These are the activations of a small neural network, seen along a few directions. Each row is one input.
Each table varies a few parts of the input and shows all the possible inputs, shuffled.
A made-up example of a description, with smaller parts first: one of 3 separate values, together with either a single point or one of 9 places along a line or (one of 4 places along a line, together with one of 5 places around a ring).
Shared parts are said once, and a part with two or three values counts as separate values.
(in the rows, 128 means zero)

Other details of the inputs shift rows strongly along two fixed directions, in all tables alike. That doesn't count.

Rows:
r1: [138 134 146 126 122 128 123 119 125 131 118 127 125 114 119 126 141]
r2: [135 139 147 128 127 125 127 124 118 130 120 130 132 114 116 121 139]
r3: [137 143 141 127 134 133 133 129 127 129 117 120 124 109 131 122 139]
r4: [114 102 110 110 121 132 115 120 121 127 158 116 128 166 127 117  98]
r5: [127 129 128 135 123 131 127 133 129 127 113 132 138 108 128 128 137]
r6: [108  99 108 102 134 127 117 120 131 120 157 122 123 151 133 122  93]
r7: [143 147 136 130 136 128 134 131 127 127 118 124 128 110 125 121 137]
r8: [136 148 139 129 137 130 133 134 124 130 118 122 130 111 123 124 139]
r9: [112 116 103 107 133 132 120 127 126 130 161 108 123 160 130 123  93]
r10: [137 143 135 132 125 136 129 141 123 131 115 117 132 113 130 123 139]
r11: [138 143 134 129 127 138 131 133 133 139 116 119 128 111 125 126 141]
r12: [141 134 144 128 120 128 126 119 127 134 119 128 131 115 117 132 141]
r13: [115 100 108 112 122 136 119 116 125 131 155 118 127 164 123 116  95]
r14: [134 138 143 132 121 125 124 127 117 134 122 125 133 114 119 124 142]
r15: [143 145 136 127 130 135 132 128 131 134 117 120 128 110 124 135 141]
r16: [106 104 105 103 137 125 116 123 127 121 159 125 129 153 126 123  92]
r17: [148 135 151 146 128 132 122 136 117 144 122 156 121 118 138 130 136]
r18: [137 141 133 134 126 139 133 136 127 135 112 118 130 111 127 123 138]
r19: [126 130 129 133 122 127 123 136 125 124 117 130 139 111 132 128 139]
r20: [118 108 112 106 129 124 121 112 125 123 160 124 124 163 122 115  92]
r21: [135 133 149 128 124 128 127 120 122 129 119 128 127 113 124 120 138]
r22: [129 130 132 128 127 123 126 128 133 122 116 132 127 110 127 135 141]
r23: [115 102 110 108 122 133 117 113 132 134 158 119 124 165 121 120  99]
r24: [124 134 129 133 126 121 125 134 124 126 121 130 137 110 127 132 139]
r25: [148 143 147 143 142 135 120 143 125 146 119 144 119 118 143 131 128]
r26: [132 131 132 127 125 125 127 127 134 127 117 132 134 109 124 139 138]
r27: [ 73 114  73 227 115  84 228 141 181  67 104 168 125 211 158 199 182]
r28: [140 144 137 125 132 134 128 128 130 131 116 119 122 110 127 128 142]
r29: [120 100 111 112 140 129 106 132 125 140 157 149 119 161 148 129  85]
r30: [132 133 131 133 132 117 131 131 130 118 118 137 133 109 124 128 136]
Each input here is: one of 3 separate values, together with either a single point or one of 9 places around a ring.
Question: Change only the place on the ring of 9 in r13. List by row number the other rows that result.
Answer: r1, r2, r4, r12, r14, r20, r21, r23
Question: Change only the choice among 3 separate values in r19. List by row number the other rows that result.
Answer: r4, r10

Rows:
r31: [121 115 109 125 133 131 126 130 137 126 139 133 122 148 140 135 112]
r32: [137 150 137 153 124 122 152 136 140 116  90 130 133  96 125 142 173]
r33: [125 119 117 130 134 126 131 130 126 128 144 135 123 157 135 129 110]
r34: [116 118 108 120 124 127 131 122 136 119 141 117 127 149 124 135 120]
r35: [118 120 117 122 131 125 137 116 133 123 144 122 122 153 122 130 117]
r36: [109 119 106 121 131 127 134 129 134 117 137 114 129 145 128 125 116]
r37: [118 122 117 123 132 125 138 120 130 118 143 121 125 154 123 127 115]
r38: [164 130 159  64 136 156  60 117 104 175 150 114 127  86 111  88  84]
r39: [120 119 115 122 127 125 135 116 137 122 142 121 124 154 122 130 118]
r40: [144 151 146 158 133 121 144 140 138 128  94 147 126 100 138 144 163]
r41: [142 144 149 167 118 126 146 139 129 129  92 144 131 106 136 142 168]
r42: [160 128 162  65 138 157  63 116  99 174 151 115 121  88 116  87  85]
r43: [173 161 180  95 120 152  85 124 103 164  99 106 147  34  99  96 145]
r44: [182 165 189  96 134 149  74 133 103 174 104 125 133  34 114 101 139]
r45: [112 116 113 126 122 128 134 122 128 120 139 115 128 153 126 122 119]
r46: [107  96 119 123 120 108 119 114 127 113 141 152 138 141 121 131 116]
r47: [155 127 151  66 132 159  58 124 100 172 148 107 134  82 116  93  86]
r48: [108 116 105 118 127 130 135 127 138 119 137 116 130 144 127 129 118]
r49: [142 153 146 158 137 121 147 140 134 127  96 149 124 100 139 144 163]
r50: [122 120 112 126 139 127 130 134 131 123 142 133 122 150 143 131 109]
r51: [115 121 115 120 133 124 135 120 134 121 145 120 121 150 127 134 118]
r52: [131 154 140 160 122 118 151 140 130 118  92 127 137 101 124 139 174]
r53: [141 148 148 170 121 122 147 142 127 127  96 146 129 107 136 136 168]
r54: [158 133 154  62 147 157  63 125 101 165 149 112 126  81 120  87  80]
r55: [115 117 109 129 136 130 127 137 131 126 139 130 126 148 140 129 110]
r56: [115 122 112 118 138 125 137 125 134 113 141 119 123 146 129 129 113]
r57: [135 146 144 160 112 124 153 130 132 119  91 128 137 104 125 139 174]
r58: [105  97 114 119 125 107 119 119 132 109 139 150 137 134 128 133 114]
r59: [118 114 113 122 120 130 133 117 134 119 139 118 124 154 125 129 121]
r60: [118 119 112 131 131 126 126 134 128 128 145 132 125 150 138 132 112]
r61: [152 133 148  62 128 155  68 114 101 163 149  96 137  81 101  80  91]
r62: [113 119 111 125 124 126 134 123 130 121 139 116 131 153 122 124 117]
r63: [117 120 113 120 129 124 132 121 137 121 143 119 124 150 126 134 118]
r64: [124 118 120 129 135 127 131 123 130 132 145 139 118 156 133 133 111]
r65: [119 119 116 123 126 125 136 120 128 117 142 118 124 155 128 124 118]
r66: [113 121 108 123 125 124 133 125 131 118 144 116 129 147 126 129 117]
r67: [121 117 114 133 129 128 129 130 128 129 144 134 125 154 133 128 111]
r68: [135 147 140 161 127 126 146 146 136 127  92 144 134  99 138 143 168]
r69: [115 117 113 131 132 128 125 136 127 129 142 130 126 152 137 131 113]
r70: [136 149 144 163 123 123 144 145 131 131  95 145 134 103 135 145 170]
r71: [124 112 118 129 125 131 126 125 131 129 140 134 119 157 136 132 115]
r72: [125 115 122 129 129 127 128 123 133 131 142 136 116 157 137 132 112]
r73: [146 154 153 165 131 121 149 140 127 127  96 149 128 108 132 140 165]
r74: [123 121 115 128 136 125 128 133 126 126 145 133 123 154 140 133 111]
r75: [118 114 114 130 126 131 129 129 131 133 141 134 127 154 132 131 114]
r76: [138 146 140 162 126 126 146 144 135 125  91 143 134  99 139 145 164]
r77: [146 151 153 165 127 121 147 141 124 126  96 146 127 109 137 136 167]
r78: [132 147 144 158 114 124 153 132 133 121  92 129 136 103 123 136 177]
r79: [123 118 124 130 134 128 130 127 125 126 143 136 117 158 138 128 111]
r80: [127 130 149 151 117 101 131 129 126 113  98 161 144  88 122 142 167]
r81: [117 122 109 119 135 124 137 127 134 114 140 117 126 146 130 127 114]
r82: [117 119 110 118 133 125 135 122 142 118 140 119 123 146 129 132 116]
r83: [117 118 120 123 129 127 137 115 132 121 143 121 119 154 127 128 119]
r84: [117 123 112 121 131 122 135 125 129 117 143 117 127 151 128 130 117]
r85: [119 117 110 122 122 128 133 118 135 121 140 119 128 153 120 131 119]
r86: [112 116 110 122 121 129 135 120 134 124 140 118 132 151 121 128 120]
r87: [119 117 118 122 125 127 134 116 136 121 141 119 121 154 126 128 119]
r88: [118 118 108 129 135 129 128 135 132 125 142 132 125 146 141 130 109]
r89: [120 122 114 123 129 124 137 121 129 118 143 119 128 154 123 126 116]
r90: [112 120 105 121 129 126 135 127 135 115 140 116 128 143 129 126 115]
r91: [142 154 150 161 133 119 146 139 130 130  98 149 124 104 136 147 166]
r92: [118 120 120 123 130 126 137 119 129 116 143 119 121 155 127 125 117]
r93: [133 150 139 158 117 121 151 135 134 118  92 127 139 100 125 146 174]
r94: [125 115 115 129 127 130 127 126 132 130 141 135 123 156 132 134 113]
r95: [115 118 112 126 121 127 135 120 129 118 142 117 127 151 127 123 118]
r96: [114 120 111 118 137 126 137 121 138 118 141 120 121 145 129 131 115]
r97: [158 134 158  63 143 155  59 124  97 169 153 112 126  85 117  89  82]
r98: [143 150 145 161 124 122 141 142 132 129  95 146 129 103 134 147 168]
r99: [133 148 136 156 121 123 154 137 138 116  89 127 138  96 127 143 170]
r100: [137 158 148 156 129 117 152 136 130 116  97 131 131 101 124 140 171]
r101: [118 116 115 133 130 129 128 132 127 130 141 132 127 156 133 127 112]
r102: [121 112 115 131 124 132 128 127 130 131 140 132 128 154 133 134 111]
r103: [117 111 117 130 124 132 128 128 130 132 140 133 124 155 136 129 116]
r104: [109 117 108 120 123 128 132 125 134 122 141 116 131 148 125 132 121]
r105: [137 146 148 170 123 123 147 144 126 127  93 143 130 110 136 135 169]
r106: [167 139 194  89 119 135  64 117  94 157 103 138 149  23  99  91 142]
Question: What is each input in this table made of?
Answer: one of 4 places along a line, together with either a single point or (one of 2 separate values, together with one of 9 places around a ring)
Question: A walk changes only the place on the line of 4. It starts at r31 and steps to r98. List the rest of the walk in order.
Answer: r94, r71
Question: Change only the choice among 2 separate values in r37. List by row number the other rows that result.
Answer: r73
Question: Change only the place on the ring of 9 in r51. List by row number the other rows that result.
Answer: r34, r52, r63, r66, r84, r93, r100, r104
Question: Change only the place on the ring of 9 in r77. List by row number the other rows that result.
Answer: r41, r42, r53, r71, r72, r79, r103, r105

Rows:
r107: [153 159 164 188 136 122 148 156 127 141  83 173 122 100 150 150 177]
r108: [126 127 124 107 136 128 115 123 131 131 138 122 129 117 125 128 117]
r109: [132 135 130 112 137 130 120 127 119 129 141 119 125 127 123 120 116]
r110: [133 125 130 119 120 137 118 120 121 142 137 120 129 132 118 119 118]
r111: [145 159 159 177 115 121 158 135 131 123  80 140 129  97 129 143 192]
r112: [136 130 135 111 132 129 119 118 125 135 140 122 122 132 120 122 119]
r113: [128 128 130 116 128 136 119 129 118 132 136 114 128 128 129 115 117]
r114: [127 122 123 108 131 134 118 124 133 130 132 123 129 117 127 121 115]
r115: [130 123 134 107 129 124 116 115 125 130 138 128 128 125 118 125 119]
r116: [124 120 123 110 126 136 113 128 128 132 133 119 129 119 129 124 119]
r117: [133 134 127 110 137 134 119 127 130 134 137 116 124 125 126 128 114]
r118: [136 125 133 115 128 135 121 118 126 135 136 121 121 131 121 115 117]
r119: [130 118 133 111 127 131 117 115 126 128 133 128 128 124 120 118 117]
r120: [122 120 129 113 126 129 114 128 119 128 134 120 132 121 127 116 118]
r121: [ 76  87  70 175 115  99 185 122 158  86 148 146 124 228 142 170 127]
r122: [132 129 121 115 127 141 117 130 126 141 133 115 132 127 124 123 117]
r123: [ 69  93  63 177 120  96 185 132 156  80 148 143 127 228 147 165 124]
r124: [131 127 125 113 129 141 116 129 127 137 132 113 125 127 131 123 118]
r125: [141 118 136 125 137 131 101 137 118 146 139 157 122 127 147 127 104]
r126: [134 129 125 112 134 139 121 127 132 135 132 115 124 124 128 120 113]
r127: [127 116 134 113 120 132 113 118 123 131 134 124 129 125 123 121 120]
r128: [125 123 127 112 132 128 119 124 123 125 134 124 131 119 124 113 114]
r129: [138 163 153 173 128 105 160 141 131 110  80 146 136  86 126 147 190]
r130: [132 129 128 115 135 134 123 127 121 130 136 118 126 127 126 111 114]
r131: [142 165 151 181 119 119 162 147 127 121  79 139 141  95 127 141 190]
r132: [125 122 119 112 123 135 112 129 129 136 134 122 136 120 122 124 118]
Question: Changing only one part turns r128 into r130. The same change can be made to r120. Which row results?
Answer: r113
Question: What is each input in this table made of?
Answer: one of 2 separate values, together with either a single point or (one of 3 separate values, together with one of 4 places along a line)
Question: Change only the choice among 3 separate values in r109. List by row number the other rows that result.
Answer: r112, r117
Question: Change only the choice among 2 separate values in r123. List by row number the other rows that result.
Answer: r131
